A small network was shown many inputs. Here are its activations along a few directions, one row for each input.
Each table varies a few parts of the input and shows all the possible inputs, shuffled.
Descriptions start from the smaller parts, as in this example, which fits no table here: one of 6 places along a line, together with either a single point or one of 11 places along a line or (one of 3 separate values, together with one of 5 places around a ring).
Shared parts are said once, and a part with two or three values counts as separate values.

Other details of the inputs shift rows strongly along two fixed directions, in all tables alike. That doesn't count.

Rows:
r1: [  2  -2  13  -4 -16   7   4  20   0   4 -11]
r2: [-19 -21 -19   7   4  -8 -10 -14  -5 -15  13]
r3: [-20   2 -27 -11  10 -13 -10 -15  -8 -12  -3]
r4: [ 9 14 25 -8 -5 10  6 14  5 12 -7]
r5: [ -7 -15  -9   7   5  -7  -4 -19   2   4   4]
r6: [ 13   9  14  -9 -10   8  14  13  -5  -8   5]
r7: [ 15   7   2 -11  -3  11   6  17   1  -5  -8]
r8: [-18 -17 -22  11   8  -7  -4 -14  -3 -18  12]
r9: [-12 -16 -13  -5 -19   0   9  16   5 -35 -19]
r10: [ -1 -10 -23 -13 -10   1   7  15  -3 -40 -18]
r11: [-20 -20 -19   0  -1 -16  -5 -21  -1  -5   1]
r12: [  0   6  11  10  20  -5 -11 -30   4  35  16]
r13: [23 11 23  1 -1 12 11 15  3  5 11]
r14: [-22  -3 -18  -3   6 -17  -5 -17  -7 -18  12]
r15: [-11   8  -6  -3   9  -8  -1 -17 -11  -7  13]
r16: [  1  10  11  16  33   4 -10 -25  -1  17  25]
r17: [-17  -6 -14 -12 -25  -9   8  17   2 -27 -19]
r18: [28  8 24 -3 -3 11 13  4  1  8 -2]
r19: [-21   7  -2  -5   7  -8  -7 -13  -2   1  -3]
r20: [20 14 22  7 -8  5  9 20 -5 16  9]
r21: [ -4 -22 -23  -8 -19  -3   0  22   0 -27 -14]
r22: [ -1   5   9  15  19  -9 -13 -28  -5  36  13]
r23: [ 16   1  14  -9 -12  -1  12   9   3  -1  -5]
r24: [ 15  22  20   2 -13  17  -3  13   0  13 -12]
r25: [-12 -23 -13  -2 -19   0   4  17  -2 -33 -19]
r26: [25 11 21 11  0 14 12 17  5  7 10]
r27: [ 18  14   8   3 -18  10   3  16  -5  -6   1]
r28: [ -4 -18 -26  -4 -14  -2   6  22   2 -30 -16]
r29: [ -6  14   6  15  22  -5  -8 -21  -4  32  24]
r30: [  5  -6  12   0 -14  11   4  19   2   1 -11]
r31: [-21  -7 -25 -11  10 -12 -14 -12   0 -10   0]
r32: [-11 -15 -16   1  10  -8  -2 -29  -6 -22  -1]
r33: [15  5  3 -9 -4  8  4 20  6 -3 -7]
r34: [  5   4  11  14  31  -1 -10 -34   2  22  14]
r35: [23 17 22 -7 -6  2 15  4 -4 10 -4]
r36: [ -7  -6 -15  -8 -24 -12  13  18  -2 -32  -3]
r37: [ -3   7   2   8  25   1 -22 -15  -1  37  13]
r38: [22 12 11  0 -1 12  3 21 10 17 -1]
r39: [ -4  20  -1   7  26  -5 -16 -17   3  37  12]
r40: [ -6  -7 -22 -22 -15  -4   5  15  -3 -32 -16]
r41: [ 13  -2   8   3 -12   8  12  19   3  -3   6]
r42: [ 11   2   9   0 -14   5  12  20   1   2   6]
r43: [ 19  -2  13  -5 -10   3  12   8   5  -5  -5]
r44: [-29 -13 -17   0   3  -6 -10 -16   5 -11  -3]
r45: [ 17  15  -4  -3 -14   9  -5  20  -1   0 -12]
r46: [23 11 22  6 -5 13 11 17  7 11 12]
r47: [ -4 -14 -14 -13 -18   0  13  11  -6 -44  -3]
r48: [  2   2   9  14  23  -2 -11 -31   6  31  16]
r49: [  3  -1   7  21  27   0  -9 -30   2  30  14]
r50: [29  5 22  9 -3  9 13 10  8 11 -1]
r51: [-32 -10 -16  -4   1 -10 -11 -16   3  -8  -3]
r52: [24  4 11  8  2 14  1 23  2 13 -4]
r53: [  3   1  10  24  28   5 -13 -20  -4  23  25]
r54: [-21   0 -27  -9  10 -16 -12 -12  -3 -10  -2]
r55: [  4   3  14  -8  -9  10   7  15   6  -5 -11]
r56: [12  6 19  8 -3 15  8 17  6 13 -8]
r57: [-11   0 -16   2   8 -10 -14  -4  -5   9   0]
r58: [-29 -17 -18   2   3  -5  -9 -15   2  -7  -3]
r59: [ 22   9   8   1 -20   5   3   8  -2  -1 -10]
r60: [-14   3 -19   0   8 -11  -9  -5  -1  10   0]
r61: [-12  -9  -6   5   4  -6  -8  -9  -6   1  15]
r62: [  0   1  10  -5 -16   6   8  19   4   5 -11]
r63: [ -1   8   8  -3 -15   1   9  19   2   6 -13]
r64: [-10  -7 -17   3  11  -2 -11  -7   3   7   3]
r65: [ 15   7  12  -7 -12  -6  13   9   0  -1  -7]
r66: [13 13 25 -6 -2 18  8 10  2  8 -8]
r67: [-12 -26 -18  11   5 -11  -8 -21  -4 -14   0]
r68: [ -1 -14 -24  -6 -14  -2   6  21   6 -32 -15]
r69: [-22  -9 -28  -6   6 -12 -14 -10   3  -6   0]
r70: [ -3   9   6  14  20 -10  -8 -29  -1  37  13]
r71: [-17 -12 -15  -9   4 -13  -4 -28  -6 -15   0]
r72: [ 10  16  25 -10  -5  14   8  11   0  10  -8]
r73: [-18 -23 -17   1  -1 -16  -9 -20  -5  -7   1]
r74: [  7   3  13  -3  -5  11   8  15   5  -9 -12]
r75: [ -4 -13 -16 -10 -28 -17  14  11   1 -29 -15]
r76: [-16  -9 -26  -2  17  -7 -12 -13   1 -17  -1]
r77: [ 10   3  -1  -6 -10   4   5  24   4   8  -7]
r78: [27 -3 23  7 -9  9  8 12  3 16 -1]
r79: [  9  13  23   2 -10   7   5  20  -1  20  -9]
r80: [-12  -1  -4  -2   9  -7  -5 -14  -3  -5  16]
r81: [ -3  12  11  12  23   0 -11 -22   2  30  27]
r82: [26 14 23  4  4 17 14 11 -3 -1  8]
r83: [-13  22  12   1  25   0 -12 -29  -6  27   6]
r84: [-25  -9 -14  -2  12  -1  -7 -22  -4 -21  -7]
Description of these inputs: one of 4 separate values, together with either a single point or (one of 4 places along a line, together with one of 5 places along a line).
Changing only the choice among 4 separate values turns r40 into r71. The same change can be made to r45. Which row results?
> r59
Which other rows does r42 become when the choice among 4 separate values takes its other values? List them by row number.
> r11, r62, r77
Which other rows does r57 become when the place on the line of 4 takes its other values? List them by row number.
> r21, r37, r52
Which other rows does r31 become when the place on the line of 4 takes its other values? List them by row number.
> r33, r54, r76

Rows:
r85: [ 7  5  4 16 16  6 -4  0  0 20 16]
r86: [-27 -19 -37   7  -2 -15 -16 -23  -9 -25   6]
r87: [ 1 16 15  5 22 14 -1 -8 -3  7 13]
r88: [ 2 -2 13 16  6  4 -5 -7 -2 27  8]
r89: [ -3  28  -3  -9  21   2 -13   3   2  30 -10]
r90: [28 22 34  5  6  9  5  9  1 34 22]
r91: [ -7   9  -9 -29 -29   0   4  43   4  -8 -21]
r92: [  5   0   9 -15 -17  11  17  23   1 -24  -3]
r93: [-20 -17 -34   0   3 -20 -14 -29  -8 -29   2]
r94: [ 16  15  11   8  23  -1  -2 -12  -3  19  15]
r95: [14  4  2 12 20  4 -2 -5  2 20 10]
r96: [-13 -11 -27   9  13 -12 -17 -33  -6  -5   8]
r97: [ 16   4   3  14  12   7  -9 -10   2  21   6]
r98: [ 12  14  11   3  22   3   1 -12  -4  10  12]
r99: [ 16  -3   7  -9 -25  -8  22  17   3 -20 -10]
r100: [ 8 13 10 11 15 -1 -2 -5 -5 14 19]
r101: [-27 -16 -33   4  -1 -18 -16 -24 -10 -29   7]
r102: [  9   1  12 -14 -17   7  24  14   5 -27 -15]
r103: [  1   7 -11 -34 -26  -2   6  38   7 -10 -29]
r104: [ 11 -11  -2  -5 -23   4  14  32   4 -12   0]
r105: [  8  15  14   1  26  12   1 -13  -1   7   7]
r106: [ 18 -13  -4 -10 -20   2  16  27   6 -14  -6]
r107: [-12  12  -3 -22 -34  -3  11  38   7  -9 -30]
r108: [  6   0   8  20  12  14 -15  -1   5  20   7]
r109: [ -9  29   0  -1   7   7 -23   3  -1  31  -8]
r110: [ 15 -17  -1  -8 -16   7  12  30  11 -14 -10]
r111: [ 10 -10   5  -1 -31   0  16  23  -5 -12 -10]
r112: [-17  20  10  -4   3   1 -17   0  -2  38 -12]
r113: [  4   7  22   1  15  10  -1 -20  -3  13   0]
r114: [ 12  -1   8 -20 -14  10  18  19   3 -26  -9]
r115: [ 3 12 15  1 12  3 -2 -8 -2 15 21]
r116: [  7  16  13  10  10   8  -7 -12  -6  12  13]
r117: [ 11   1  12   9   7  -1  -1 -16  -4  25   5]
r118: [-37 -36 -26   9   2 -11 -16 -17  -1 -18  -3]
r119: [ 16  -6   2  -6 -26  -5  23  18   5 -16 -11]
r120: [ 2 -4 10 11 15  9 -9  2  9 24 15]
r121: [-39 -19 -18  -3   4  -8  -9 -29 -10 -28  -1]
r122: [  8   7  19   3  11   2   0 -19  -5  17   4]
r123: [-27 -25 -26  -3   0 -25  -9 -31 -10 -24  -2]
r124: [  6   1  10  -7 -25   0  22  20   1 -23  -5]
r125: [  8  -1   8  -4 -28  -6  21  22   1 -19  -4]
r126: [ 16 -16   3  -3 -25   2  15  22   1 -12 -18]
r127: [-23 -29 -36   7   9  -8 -20 -21   3 -23  -5]
r128: [-26 -13 -27  -5  11  -5 -13 -33  -6 -34  -4]
r129: [ 5 16 12  8 18  5 -1 -7 -6 11 17]
r130: [ 6 -3 13 13 15  5 -2 -9 13 23  3]
r131: [-11  30  -1  -4  16   4 -14   8   0  30  -3]
r132: [ 39  10  26 -18 -26  12  29  40   3 -11  -7]
r133: [ 14   4   6   2  12  -1  -1 -11   1  22  16]
r134: [11 -1  5 14 24  9 -6 -2  7 19  6]
r135: [-1 -2 14 17 12  6 -4 -3 11 23  9]
r136: [15  8  3  9 18  1  0 -8 -2 18 12]
r137: [-33 -12 -25  -1   7  -3 -15 -27  -8 -33   2]
r138: [-34 -23 -24   2  -4 -23 -11 -26 -12 -23   4]
r139: [ 13   0   9 -12 -22  -2  24  15   3 -23 -11]
r140: [ -4  10  -6 -27 -30  -5  13  33   9 -11 -38]
r141: [ 7  6  8  7  8  1 -3 -5 -1 23 22]
r142: [  3   8  12  13   5  -2   2 -10   2  22  15]
r143: [ 7 -8 14 13 14  8 -8 -9  6 25 -2]
r144: [ 19  -5   2 -15 -21  -5  17  22   1 -20  -3]
r145: [  9   2  10  11  11   0   2 -12   8  24   7]
r146: [  7  -4  12  -7 -27   3  17  20  -7 -20 -10]
r147: [-23 -14 -31  -3   6 -14 -13 -32  -9 -32   0]
r148: [ 4  0  7 18 20 11 -8  3  5 19 12]
r149: [ 15  -7  -4   4 -26   8   8  30   0 -16  -9]
r150: [-41 -15 -21  -4   6 -11  -4 -29  -2 -32   3]
r151: [  0  28  -2  -6  12   5 -21  -3   1  31 -15]
r152: [ 8 10  5 14 14  2 -2 -3 -4 18 18]
r153: [-53 -17 -43 -20  -2 -25 -24 -22  -6 -16 -29]
r154: [  7  -9   3   1 -27   1  19  27   7 -13  -7]
What is each input in this table made of?
> one of 2 separate values, together with one of 5 places around a ring, together with either a single point or one of 6 places along a line
Changing only the place on the ring of 5 turns r134 into r110. The same change can be made to r129. Which row results?
> r115
Changing only the place on the ring of 5 turns r154 into r88. The same change can be made to r99. Which row results?
> r123
Start at r109 and move only the place on the ring of 5, one step at a time. The first step leads to r112. Which rows follow, in order?
> r107, r91, r131
Which other rows does r102 become when the choice among 2 separate values takes its other values? List them by row number.
> r150
Which other rows does r150 become when the place on the ring of 5 takes its other values? List them by row number.
> r87, r92, r121, r137

Rows:
r155: [-16   5  -4 -11  -2  -5  -1  -7  -2  -7  -4]
r156: [  6  -2  -3  -6   0   5   6   2  -2 -19  -4]
r157: [ 42  14  40 -16 -39  22  39  55   4 -15 -20]
r158: [ -4 -13  -3   5  -5  -6   2 -10   0  -7   0]
r159: [-15   1 -11  -7  -8 -11  -6  -1  -2   5 -11]
r160: [ -9  10 -16 -12   3  -7  -6   0  -3  -5  -6]
r161: [ -8 -11  -9   2   1  -1  -6   1   5  -1  -7]
r162: [ -4   1  -9  -6   7   0  -4  -6  -2 -14  -5]
r163: [ -4 -16  -8   4   0   0  -1   0   4  -5  -3]
r164: [  8  15  25  12  19   8 -11 -18   2  42   5]
r165: [ -9  -1 -13  -3  -4   2  -6  10   1  -7  -5]
r166: [  0 -11 -11   9   0  -4   0  -1  -4 -12  14]
r167: [ -1 -14  -4   5  -8 -11   3 -10  -3  -6   6]
r168: [  0 -18 -10   8  -3  -8   1  -2   1  -5  10]
r169: [-14  -3 -17  -4  -3  -9  -8   6   3   6  -7]
r170: [ -6 -12  -2   1  -5  -2   1  -7  -1  -6  -7]
r171: [ -3 -17  -9   8  -1  -4   0  -2   4  -6   3]
r172: [ 7 34 27 -2 13  5 -3 -3  0 40  6]
r173: [ 15  18  31  11  18   3   3 -19  -3  31  26]
r174: [-13   0   0  -8   0  -3   0  -8  -2 -11  -4]
r175: [-11  -6 -11   3   6   2  -9  -1   0  -8  -1]
r176: [  6  -5  -8   0   1  -6   5  -6  -5 -17  11]
r177: [ 23  20  24  12  26  11  -1 -15   0  27  19]
r178: [ 39  12  36 -10 -35  16  37  46   3 -14 -11]
r179: [ -5   5 -11 -10   2  -1  -4  -2  -1 -10  -6]
r180: [ -6 -10  -9   5   4   4  -4   0  -1 -11   2]
r181: [ -8   5 -14  -6  -6  -2  -5  16  -1  -2  -6]
r182: [  5  19  22   9  17   6 -12 -16   2  47   5]
r183: [ -3 -10  -9   9   2   1  -1  -1  -1 -13   8]
r184: [-13  -8 -15  -1   1  -5 -10  -1   4   4  -6]
What is each input in this table made of?
> one of 5 places around a ring, together with one of 6 places along a line
Changing only the place on the line of 6 turns r160 into r162. The same change can be made to r181. Which row results?
> r175
Which other rows does r163 become when the place on the ring of 5 takes its other values? List them by row number.
> r156, r157, r170, r180

Rows:
r185: [ 12  23  28  -3   8   6   1 -14  -2  24  -4]
r186: [ 15  14  -2  -7 -12   5   5  29  -2   7  -2]
r187: [  9   6  17  -6 -15   2  16   4  -7 -17   2]
r188: [-26  -5 -17  -8  16 -10 -16 -34   0  -9  -3]
r189: [ 19 -10  11   7 -13   0  19  11   3  -1   0]
r190: [-19 -15 -18  -6   2  -7  -2  -8  -8 -37   5]
r191: [ -2  22   6   4  17  -5 -11 -15   2  38  18]
r192: [ 21   3  13   3 -21  20   9  47  11   3 -20]
r193: [ -7  -5 -22 -15 -18 -14   3  22  -4 -22  -8]
r194: [ 12 -24  -7   0 -17  -4  11  18   1 -24  -3]
r195: [15 18 14 10 19 16 -1  1  1  8 15]
r196: [-23 -16 -21 -10  -6 -10   3 -13  -3 -42   4]
r197: [-19   7 -11  -1   2 -21  -9 -20  -8   9   8]
r198: [11 22 25 -2 15  8  4 -9  2 25 -4]
r199: [ 20   1  15  -3 -24  20  12  43   7   6 -19]
r200: [  0   9   5   8  27  11  -8 -22  -6  11  22]
r201: [-12  13  -4   2  16 -14  -8 -18  -4  26  13]
r202: [ 16  10  13 -12  -4  10   6  18   1  -3 -16]
r203: [ 23  -6  18   7 -21  -1  17   9  -1   0   0]
r204: [-10   5  18  11   8  -1 -13 -21   1  34   3]
r205: [-32 -23 -19  -3 -10 -13  -4  -6   2 -15 -14]
r206: [12 23  1  6 11  4 -9 13  2 26 10]
r207: [  6  -7   6  16  17  -3  -7 -26   4  23  20]
r208: [-36 -18 -19   3   8 -11 -18 -27   5   3  -1]
r209: [  4  -8  -3  20  25   2 -13 -23   0  23  20]
r210: [ 11   6   1 -12  -5  13   4  15   0  -8 -16]
r211: [ 14   9  20  -4  -8   7  22  13  -2 -10   2]
r212: [-25 -24 -19  -4  -7  -7 -10   1   1 -15 -12]
r213: [-23 -10 -35  -8   3  -6  -9  -5   1 -37 -16]
r214: [ 12 -21 -17   8 -14   2   7  20   3 -26  -5]
What is each input in this table made of?
> one of 5 separate values, together with one of 6 places along a line
Which other rows does r190 become when the choice among 5 separate values takes its other values? List them by row number.
> r193, r194, r202, r212
